These are the activations of a small neural network, seen along a few directions. Each row is one input.
In each table, some parts of the input vary, and every possible input appears once, in random order.
Descriptions start from the smaller parts, as in this example, which fits no table here: one of 4 places along a line, together with either a single point or one of 9 places along a line or (one of 3 separate values, together with one of 5 places around a ring).
Shared parts are said once, and a part with two or three values counts as separate values.

Other details of the inputs vary at random and push rows far along two fixed directions, the same in every table; ignore that.

Table:
x1: [-14   5 -11   8  10  -4   0  -3  -9  -4  10   7   6]
x2: [-10  -5  -5  -2  10   2  -3  -6  -4   3  12  -4  10]
x3: [ 26 -12  22 -15 -17  12  -8   7  15   2 -21 -14 -15]
x4: [-14   5  -9   9  11  -4  -1  -3  -8  -2   9   7   6]
x5: [-10   3 -10   7  11  -4   6  -5  -6   1   8   9   6]
x6: [ -6   5 -10   4   7  -4   6  -7  -5   2  10  10   5]
x7: [-13   5 -10  10   9  -5  -3  -4  -8  -1  10   6   5]
x8: [ 27  -7  16 -10 -27   9   2  15  20  -1 -21  -4 -20]
x9: [ 20 -11   8 -12 -16 -17  -4 -36  15 -17  -7   5  -4]
x10: [ -9   4 -10   7   9  -2   6  -6  -7   2   9  10   6]
x11: [ 24  -8  20  -9 -25   7   2  16  18  -2 -27  -8 -18]
x12: [ -9   7  -3  15  -4  19  -5  46  -3   7  -6  -9 -11]
x13: [-4  6 -7 -1  4 -9  7 -9 -5  1  7  8  7]
x14: [ 23 -17  13 -20  -7  -9  -6 -38  17  -8  -3  -1   1]
x15: [ 19  -9  14 -12 -15 -18  -4 -37  12 -16 -11   5  -3]
x16: [ -6   4  -1  10  -1  20   5  46   0  10  -8  -6 -11]
x17: [-7  0 -3 -2 15  0 -3 -5 -8  5 10 -4 10]
x18: [ -8   6  -7   5   7  -5   6  -7 -10   2   6   8   8]
x19: [ -3   9   2   9  -6  20   4  44  -4  12 -10  -7  -9]
x20: [ -3  -1   4   4   3  25  -5  40   1  12  -2 -16  -5]
x21: [-12   7  -8   5   9  -8   0  -7 -10  -5   7   5   8]
x22: [ -4   5  -7  -1   5 -11   7 -10  -4  -1   6   7   6]
x23: [-13   7  -7   7   8  -8  -3  -8  -9  -2   7   4   7]
x24: [ 19  -8  10 -13 -17 -19  -3 -36  13 -17  -9   3  -3]
x25: [ -5   2 -10   1   7  -9   7  -9  -2  -1   9   9   4]
x26: [-7 -1 -5 -1 16  4 -4 -5 -5  6 10 -1  8]
x27: [ 26 -13  23 -15 -19  10  -6   7  17   0 -18 -17 -12]
x28: [ -9   0   4   4   1  23  -4  41  -6  12  -2 -19  -3]
x29: [-9  5 -7  4  9 -7  6 -8 -8  1  5  7  8]
x30: [-10   7  -7   6   5 -10  -3 -10  -7  -4   7   3   6]
Each input here is: one of 2 separate values, together with either one of 4 places along a line or one of 5 places around a ring or one of 6 places around a ring.
- Changing only the choice among 2 separate values turns x13 into x8. The same change can be made to x11. Which row results? => x16
- Which other rows does x12 become when the choice among 2 separate values takes its other values? List them by row number. => x30
- A walk changes only the place on the ring of 5. It starts at x4 and steps to x7. List the rest of the walk in order. => x12, x9, x1

Table:
x31: [ -6 -11  -3 -14  19  -6  -7 -25  -3   5  21 -11  19]
x32: [ -4   0 -10   0  12 -11  13 -23  -4   2   8  17   9]
x33: [ 22  -9  27  -1 -40  22 -11  46  22  -5 -36 -24 -32]
x34: [ -5   2 -11  -4   5 -15  14 -20  -2  -3  12  11  11]
x35: [ -8   1 -10   6   9 -10  -5 -25  -2  -6  11  14   5]
x36: [-22  18  -6  15   5  15  -1  53 -18  10  -2 -13  -2]
x37: [-19   2  -2   8  24  41  -9  56 -15  25   8 -23   3]
x38: [ -8   2 -14   4   3 -15  -4 -22  -2 -10  15   8   7]
x39: [ -3  -1 -13   2  12 -10   6 -22   0  -2  12  18   4]
x40: [-25  12  -5  28   9  27  -7  59 -15  11  -3  -8  -6]
x41: [ -6   7  -2   2  12 -15  -1 -25 -11  -5   4   9  11]
x42: [ 45 -11  32 -21 -35  -3   2 -18  23  -7 -35  -3 -19]
x43: [ 44 -12  31 -26 -43  -8   3 -14  25 -10 -32  -8 -18]
x44: [ -4   1 -14   0   7 -15   7 -20   1  -6  17  12   8]
- What is each input in this table made of? => one of 2 separate values, together with either a single point or one of 6 places around a ring
- Which other rows agree with x39 in the choice among 2 separate values? List them by row number. => x32, x35, x37, x40, x41, x42
- Which other rows does x36 become when the choice among 2 separate values takes its other values? List them by row number. => x41

Table:
x45: [-3  0 -4  3  2 -4  5 -8 -2 -3  4  6  2]
x46: [-2 -3 -5 -2  6 -3  3 -7  0  2  5  2  5]
x47: [-7  0 -3  4  1 -6 -5 -7 -2 -5  3 -1  3]
x48: [-1  1  1 -2  5 -3  0 -8 -4  2  5 -1  7]
x49: [ 16  -3  14  -3 -17   2  -1   8  11  -3 -19  -2 -14]
x50: [-1  0 -1 -2  6 -1 -4 -9 -6  0  5 -1  6]
x51: [-18   9  -6  13  11  24  -5  48 -12  14   4 -10  -4]
x52: [-3  0 -4  0  1 -6  4 -6 -3 -4  3  5  4]
x53: [-4 -2 -2 -2  7 -1 -3 -9 -2 -1  5  1  4]
x54: [-3 -1 -1 -2  7 -1 -2 -9 -4 -1  3 -1  7]
x55: [ 16  -1  11  -6 -17   2   0   7  11  -4 -16  -4 -12]
x56: [-3  0  1 -2  6 -3  1 -9 -3  1  4 -1  8]
x57: [-3 -1 -2 -4  5 -3  4 -7 -2  3  4  0  5]
x58: [-3  3 -3  1  4 -8  4 -7 -3 -4  1  5  2]
x59: [ 16  -6  12  -3 -19   6   0   8  12  -2 -18  -1 -14]
x60: [-2  2 -5  2  0 -4  4 -8 -1 -2  5  6  2]
x61: [-1 -2 -3  0  6 -2 -2 -7  1 -1  8  2  4]
x62: [ 16 -10  13  -7 -12   7  -3   5  16  -3 -12  -6 -11]
x63: [-17  16  -8  18   7  18   1  47 -12  13  -1  -4  -5]
x64: [ 16  -4  11  -7 -19   4   0   8  12  -4 -14  -4 -11]
x65: [ 0 -1 -5 -2  5 -3  1 -8 -1  2  7  2  4]
x66: [-2  3 -5  3  0 -4  1 -8 -2  0  2  8  1]
x67: [-5  1 -3  3  0 -7 -6 -8 -2 -4  5 -1  3]
x68: [-1  0 -3 -4  4 -4  3 -7 -3  4  6  0  5]
- Changing only one part turns x49 into x63. The same change can be made to x45. Which row results? => x60
- What is each input in this table made of? => one of 2 separate values, together with either a single point or one of 5 places around a ring or one of 6 places around a ring
